These are the activations of a small neural network, seen along a few directions. Each row is one input.
Each table varies a few parts of the input and shows all the possible inputs, shuffled.
Descriptions start from the smaller parts, as in this example, which fits no table here: line(6) and (point or ring(9) or (values(3) and ring(5))).
Shared parts are said once, and a part with two or three values counts as separate values.

Other details of the inputs vary at random and push rows far along two fixed directions, the same in every table; ignore that.

A family of inputs:
x1: [-22   3  15   3  -5 -19  -3   1  -9  -3 -10   9   4   0 -21]
x2: [-17   5  15   7  -7 -21   3  -2  -7  -6  -9   5   7   2 -21]
x3: [  5   7  12 -11 -19   0   9 -10  -1   9  -8  15  21  11  -8]
x4: [  6   4  11 -11 -18   1   8  -8  -4  11 -12  16  21   7  -6]
x5: [-18   5  17   1  -5 -19   6  -1  -7  -6  -7   6   7   2 -23]
x6: [ 26 -11 -42  12  17  36 -12  -6  11   2  20 -20 -24 -21  45]
x7: [ -7   3   8 -63  43  30 -10  49  44 -30  29 -47 -62  45  -6]
x8: [-21   1  15   0  -6 -17   2   3  -9  -1 -13   9   4  -3 -20]
x9: [  2 -16 -40  24  32  15 -12  -3   3  -9  26 -28 -36 -31  32]
x10: [  -3  -40  -76   88   11   -3   -7  -51  -40   24   15    5    0 -108
   60]
x11: [  2   5  16  13  17 -40   3  23 -32   1  -9  23   7  22  -2]
x12: [-23   1  14  -6  -7 -18   6   0  -9   0  -7  10   6  -2 -21]
x13: [ -8   2   6 -61  46  29 -18  58  39 -23  25 -46 -62  41  -5]
x14: [ 31 -11 -38  21  19  32 -12  -5  14  -3  22 -24 -21 -14  43]
x15: [-23   1  14  -2  -6 -20   1   5  -8   3 -12   9   4  -3 -20]
x16: [ 29   9   2 -71  44  58  -5  49  58 -28  38 -56 -57  64  13]
x17: [  28  -32  -83   89   -2   16  -11  -58  -34   28    8   10   14 -100
   75]
x18: [  5   8  10  -8 -19  -4  -1   0  -3  12 -16  15  18   6  -7]
x19: [ 12  11  18   1 -19  -3   7  -4   3   0 -12   9  21  17  -9]
x20: [  5   6  11  -9 -21  -4   4  -2  -1  12 -14  14  19   6  -8]
x21: [  9  10  13   2 -20  -5   3  -6   0   3 -12  11  20  11  -9]
x22: [ -2 -18 -40  18  30  20 -11  -2   3  -8  24 -27 -37 -32  32]
x23: [-16   4  18   6  -4 -19  10  -5  -7  -7  -5   5  10   2 -20]
x24: [-16   3  18   4  -3 -20  10  -7  -9  -6  -4   5  12   3 -21]
x25: [ 13  10  15   4 -18  -6   4  -6  -1   0 -12   9  22  12  -8]
x26: [  0   5   9 -48  47  28 -13  51  44 -35  29 -51 -60  49  -5]
x27: [  5   7  12  -8 -23  -2   7  -9   0   7 -10  14  20  11  -9]
x28: [-22   1  14  -1  -3 -20  -1   6 -11   4 -12  10   4  -4 -20]
x29: [  6   5  11 -10 -21  -1   7  -6  -1   9 -13  15  20   7  -7]
x30: [  6   7  11  -3 -22   0   4  -7  -1   5 -14  14  19   9  -7]
x31: [   2  -36  -76   95    9   -3   -2  -59  -39   16   21    1    3 -102
   59]
x32: [ 29  12  12   9   2 -23   3  19 -22  10 -14  27  22  35  11]
x33: [ 11   8  17  -1 -18  -3   7  -7   3  -1 -10   9  23  14  -7]
x34: [-20   1  13  -4  -5 -16   3   2 -10  -2 -11   8   5  -4 -19]
x35: [-23   1  14  -9  -2 -16   7  -1 -10   2  -5  11   7  -1 -20]
x36: [-23   0  16  -8  -5 -19   6   2 -10   4  -7  10   6  -3 -21]
x37: [  9   8  12  -1 -21  -2  10 -10   1   3  -8  10  22  10  -9]
x38: [  9   9  13  -1 -21  -3   7  -7   3   3 -11  11  21  11 -10]
x39: [ 24 -16 -44   3  19  36  -5  -6  11  13  23 -16 -22 -22  45]
x40: [ 26 -13 -41  13  16  34 -15  -5  12   2  21 -19 -24 -19  44]
x41: [  5   7  12  -5 -20  -3  -3   0  -1   8 -16  15  19  11  -9]
x42: [ 10  10  16  -2 -19  -2  11  -8   2   2  -8   9  23  15  -8]
x43: [-22   2  13  -1  -5 -20  -2   2 -11  -1 -10  10   4  -4 -20]
x44: [  4   6  12 -12 -21  -2   6  -3  -1  13 -12  15  20   7  -8]
x45: [  6   7  13  -8 -22  -3   4  -7   1   5 -12  13  19  11  -9]
x46: [ -5 -17 -37  11  30  19  -6  -3   4  -6  29 -24 -36 -29  29]
x47: [  5   7  13  -8 -21  -3   2   1   1  12 -18  16  19   9  -9]
x48: [  8   7  10  -3 -19  -2  10 -11  -1   7  -8  10  23  13  -8]
x49: [ 24   7  -2 -77  44  59 -21  64  60 -20  30 -54 -66  60  14]
x50: [  5   6  12 -10 -22  -2   4  -4   1   7 -14  15  20   8  -8]
x51: [ 25 -13 -44  10  16  37 -10  -3  12   4  20 -18 -24 -23  45]
x52: [-17   4  16   9  -3 -20  -1   0  -9  -5  -8   7   7   1 -22]
x53: [-16   4  18   9  -4 -18   7  -2  -7  -9  -8   4   8   3 -20]
x54: [  7 -12 -28  -9  48  32 -10  20  26 -24  37 -48 -53  -1  28]
x55: [-22   4  14   1  -5 -19  -1  -1  -9  -4  -9   8   3   0 -21]
x56: [  3 -21 -48  18  41  24  -5  -6   6  -6  38 -30 -37 -33  38]
x57: [-21   1  15  -4  -4 -16   7  -6 -11   0  -6   9   7   0 -21]
x58: [-21   1  15   1  -4 -19  -4   5 -10  -1 -12  10   4   0 -21]
x59: [-22  -2  14  -9  -1 -18   7   0 -11   7  -7  12   6  -4 -20]
x60: [ 10   9  13   1 -21  -4   4  -6   1   3 -12  11  20  13  -7]
x61: [  9  10  13   3 -19  -4   1  -4   2   3 -12  12  20  14 -10]
x62: [-14   5  17   9  -3 -22   2  -3  -8  -9  -8   5   9   1 -20]
Description of these inputs: values(2) and (point or (line(5) and line(6))).
- The inputs of x29 and x12 match in every part but the values(2) part. If x30 is changed in the same way as x29 into x12, which row does it become? => x22
- The inputs of x48 and x56 match in every part but the values(2) part. If x27 is changed in the same way as x48 into x56, which row does it become? => x46
- Change only the values(2) part in x19. List by row number the other rows that result. => x53
- Change only the line(5) part in x13. List by row number the other rows that result. => x1, x26, x52, x58
- Change only the line(6) part in x36. List by row number the other rows that result. => x10, x13, x15, x28, x59
- Change only the line(5) part in x41. List by row number the other rows that result. => x14, x40, x49, x61

A family of inputs:
x63: [-18   7  28  45 -11 -64  21 -20 -47  -3 -27  39  46 -11 -28]
x64: [-21 -25 -37 -32  60  26 -34  39   1  13  22 -23 -68 -28  26]
x65: [ 17  20  31 -69 -12   0 -12  56   6  22 -22  31   0  73  -9]
x66: [-14  24  59 -46  31 -28  15  47  10 -31   8  -8 -10  79 -45]
x67: [-29 -18 -23 -49  55  41   1  25  41 -30  57 -64 -78   3   1]
x68: [  0  18  29  -7 -51  -3   1 -26   1  12 -34  27  48   8 -33]
x69: [ 20 -23 -64  72 -26  26 -13 -65 -18  24  -6  14  27 -87  52]
x70: [ 49   0 -33  -5  13  46 -20  16  25 -14  15 -25 -30  19  51]
x71: [ 14 -28 -55  33 -14  27  14 -63  -2  22  24  -4   8 -65  45]
x72: [  4   0 -21 -17  59  27 -24  50  31 -43  36 -54 -80  27  25]
x73: [-20  19  52 -34  16 -30   3  39  11 -28   3  -4 -17  75 -45]
x74: [-41  14  45 -44  -3 -12 -18  31  20 -26 -14 -12 -18  29 -57]
x75: [  1  18  36 -42 -40  12 -10   5  24  -3 -32   9  25  31 -35]
x76: [  2  -7 -19 -24  65  37 -13  47  43 -29  45 -70 -74  17  15]
x77: [-37 -34 -54  42  11   2  -3 -37 -16  -7  16 -14 -21 -91  28]
x78: [ 18  30  58 -63 -18  14  10  35  43  -3  -9 -11  12  79 -38]
x79: [ 15 -34 -72  44 -12  18 -23 -38 -37  61 -10  36  18 -88  63]
x80: [-21   7  28  45 -13 -63  19 -18 -49  -6 -30  39  49 -13 -28]
x81: [ 19   9  25 -20 -21 -30  13  14 -37  41 -36  60  51  25   1]
x82: [ 33 -26 -62  29   0  16 -17  -3 -20  55  -2  16   6 -58  67]
x83: [ 13  13  22  32 -60 -23  13 -30 -15  23 -40  37  68  -8 -18]
x84: [ 19  27  45 -44 -23  13   7  24  35   0 -15  -5  15  63 -31]
x85: [ 51 -21 -60  83  -2   3  11 -61 -37  26  14  17  36 -58  72]
x86: [ 12 -13 -23  -9  79  17   0  34  18 -31  52 -49 -58  25  31]
x87: [ 23  24  31   6 -44 -17   9 -16  -9  11 -21  37  47  39 -15]
x88: [ 32  34  54 -56  -2   3  20  32  22 -15  -7   2  18  89 -25]
x89: [ -9  25  47 -83 -31  21  17  16  42 -12 -10  -5   3  53 -50]
x90: [ -6 -18 -25 -50  73  23 -27  79  23   4  30 -46 -85  10  29]
x91: [  9 -27 -65  50 -35  23   1 -63 -13  20   0  12  20 -93  49]
x92: [-48   5  34  29 -36 -45  -3 -28 -30   0 -41  29  37 -28 -51]
x93: [-28  -3  26  16  -5 -74  12   9 -67  30 -37  65  40  -8 -21]
x94: [  6  -6 -31  -1  61  27 -18  32  21 -33  43 -48 -74  22  32]
x95: [-22  20  47  -7   5 -35   5  22  -7 -20  -4  10   0  51 -41]
x96: [-31 -32 -41  22  30  10   7 -29  -3  -4  44 -29 -36 -60  18]
x97: [-60   1  30  19 -34 -47  21 -36 -31   1 -23  28  33 -36 -51]
x98: [ 37 -19 -57  74 -29  14 -10 -43 -15  26  -7   7  28 -77  59]
x99: [  4  18  42 -41 -31  11   2  -6  24   6 -13  10  28  43 -41]
x100: [-31   7  35  44 -28 -55   8 -12 -28   5 -34  24  39 -20 -42]
x101: [-21  23  48 -37   3 -24 -10  50  11 -37 -13   0 -18  62 -46]
x102: [ 21  20  19  37 -58 -28   8 -31 -26  15 -38  49  61  11  -9]
x103: [ -1  16  32  -5 -48  -3   5 -31   0  15 -30  30  49   9 -34]
x104: [-16 -11 -17 -37  62  46 -20  32  40 -30  46 -60 -75  15   3]
x105: [ 28  19  24  31 -41 -32  25 -32 -34  15 -33  46  71   5  -7]
x106: [-19   0  11 -24 -58 -24  15 -19 -32  54 -39  66  52 -27 -20]
x107: [ 57 -13 -41  30  24  25   9 -22  -3   7  30 -12   2  -7  61]
x108: [ -63    6   47 -103   13  -19    5   59    5    3   -6    1  -35   41
  -55]
x109: [ 23  20  31   9 -41 -22  10 -19 -11  12 -22  38  49  40 -14]
x110: [ -2 -17 -35 -37  71  17 -31  66   5  -4  30 -24 -85  18  39]
x111: [ 56  -4 -38   9  26  42  -1   5  11  -9  22 -25 -16   2  58]
x112: [ -2 -31 -49  75  28  -6  -5 -27 -18   9  26 -18 -13 -68  36]
x113: [ 10 -25 -65  55 -35  24   6 -66 -13  20   4  11  22 -91  47]
x114: [-38  12  49 -45  12 -12  -7  20  18 -18   2 -14 -17  43 -60]
x115: [-63   1  31  17 -41 -49  22 -33 -30  -2 -31  29  35 -36 -52]
x116: [ 43 -13 -57  83 -25  11 -10 -47 -27  16  -6  21  22 -52  65]
x117: [-30 -17 -26 -35  52  37   2  17  35 -29  50 -59 -75  -9   9]
x118: [  0 -10 -22 -15  65  32 -12  40  39 -23  49 -64 -69   9  22]
x119: [ 14  -9 -30  -3  77  22  -3  33  15 -34  49 -51 -61  15  35]
x120: [-33   6  30  48 -31 -56   6 -16 -31   3 -38  27  42 -28 -39]
x121: [  4  22  46 -63 -21  22   0  10  36  -4 -12  -1  12  59 -44]
x122: [ 18  31  53 -59 -25  15   1  40  42 -11 -22 -11  11  70 -37]
x123: [  3 -18 -51  75  24  -6 -16 -19 -24  -9  17  -6 -23 -52  42]
x124: [ 43 -20 -53  56  -3  22  -1 -39  -1  27  18  -9  15 -47  55]
x125: [-34   5  34  37 -37 -58   3  -8 -29   2 -41  29  43 -25 -42]
x126: [-41  18  47 -26  -4 -18  -8  12   8 -17 -16  -3  -4  21 -60]
x127: [ 10 -19 -41  41  44  -2  -6   5 -17 -20  22 -20 -28 -38  41]
x128: [ 56  -8 -41  20  14  30  -2  -5   0  -3  14 -14  -2 -15  60]
x129: [-13   6  24   3 -68 -16  32 -51 -13  20 -30  41  61 -16 -34]
x130: [ 50   0 -35  -3  21  48 -11   8  26  -8  29 -28 -29  26  49]
x131: [-16 -16 -30  -1  50  35 -19   7  21 -20  35 -48 -55 -18  13]
x132: [ -9  19  44 -74 -29  16  24   5  36  -5  -3   0   8  52 -43]
- The inputs of x80 and x111 match in every part but one. If x86 is changed in the same way as x80 into x111, which row does it become? => x107
- The inputs of x100 and x83 match in every part but one. If x77 is changed in the same way as x100 into x83, which row does it become? => x91
- Describe the family of inputs behind these rows. => values(2) and line(5) and (point or line(6))
- A walk changes only the line(5) part. It starts at x86 and steps to x73. List the rest of the walk in order. => x112, x114, x96
- List by row number the other rows that have the values(2) part and the line(5) part in common with x72. => x73, x94, x95, x101, x110, x123
- List by row number the other rows that have the values(2) part and the line(5) part in common with x65. => x70, x87, x102, x109, x116, x130
- Change only the values(2) part in x68. List by row number the other rows that result. => x126

A family of inputs:
x133: [ -4 -13 -40  -5  66  32 -23  20  18 -32  50 -47 -74   4  29]
x134: [  1 -16 -33  -2  71  22  -3  26  20 -29  50 -58 -66  -9  29]
x135: [ -1 -15 -36  -1  68  29  -9  22  19 -29  50 -55 -76  -1  33]
x136: [ 23  34  52 -40 -23  -1  12  25  20 -16 -23   4  23  74 -31]
x137: [ 25  28  53 -23 -23 -17  17  17  14  -6 -23   9  38  59 -29]
x138: [ 19  31  52 -25 -29  -8   7  12  11  -7 -25  21  32  69 -31]
x139: [ 29 -14 -44 -26  82  11 -36  88  -9  15  23 -13 -72  16  63]
x140: [-11  13  43 -67 -16   0  19  22  20   6 -10   7  13  44 -41]
x141: [  3 -19 -38 -10  41  50 -19  22  36 -14  29 -60 -57 -22  31]
x142: [-14  -2  -1  17 -53 -22   6 -51 -36  31 -28  55  53 -30 -12]
x143: [ 47 -16 -61  89 -12  10  -2 -52 -27  21  10  11  23 -61  68]
x144: [-15  14  41 -67 -21   4   9  15  16   7 -16  18  12  52 -42]
x145: [ -2 -14 -41 -12  75  36 -18  30  29 -32  56 -57 -82   9  35]
x146: [ -8 -24 -61  79 -17   5 -22 -57 -32  20  -2  15   7 -95  39]
x147: [ -7  17  47 -71  -9   3  22  24  21   4  -9   0   7  47 -39]
x148: [-25  20  55 -47 -15 -11   3  29  23  -9 -22  -8   4  33 -55]
x149: [-38  17  60 -25   1 -45  16  22  -5 -26 -11   7   6  46 -58]
x150: [-32  19  47 -34 -28 -10  -8  15  14  -4 -29  13  12  29 -56]
x151: [  2 -14 -36 -21  37  51 -24  28  42 -16  35 -56 -67  -9  28]
x152: [ 12 -32 -69  50  -7  17   6 -52 -24  29  13   6   8 -86  59]
x153: [  -4  -30  -60   81  -15    0   -9  -52  -26   17   -3    5   11 -104
   45]
x154: [ 26   5   8  75 -54 -42  18 -52 -42  26 -34  52  84 -32   2]
x155: [ 20  29  52 -27 -33 -10  -2   8   8  -9 -25  26  33  71 -34]
x156: [-13 -10  -2  39 -59 -33  19 -61 -47  41 -30  59  67 -50  -8]
x157: [-35  -9  12  76 -26 -72  19 -49 -62  13 -24  44  61 -52 -25]
- Describe the family of inputs behind these rows. => point or (line(4) and line(6))
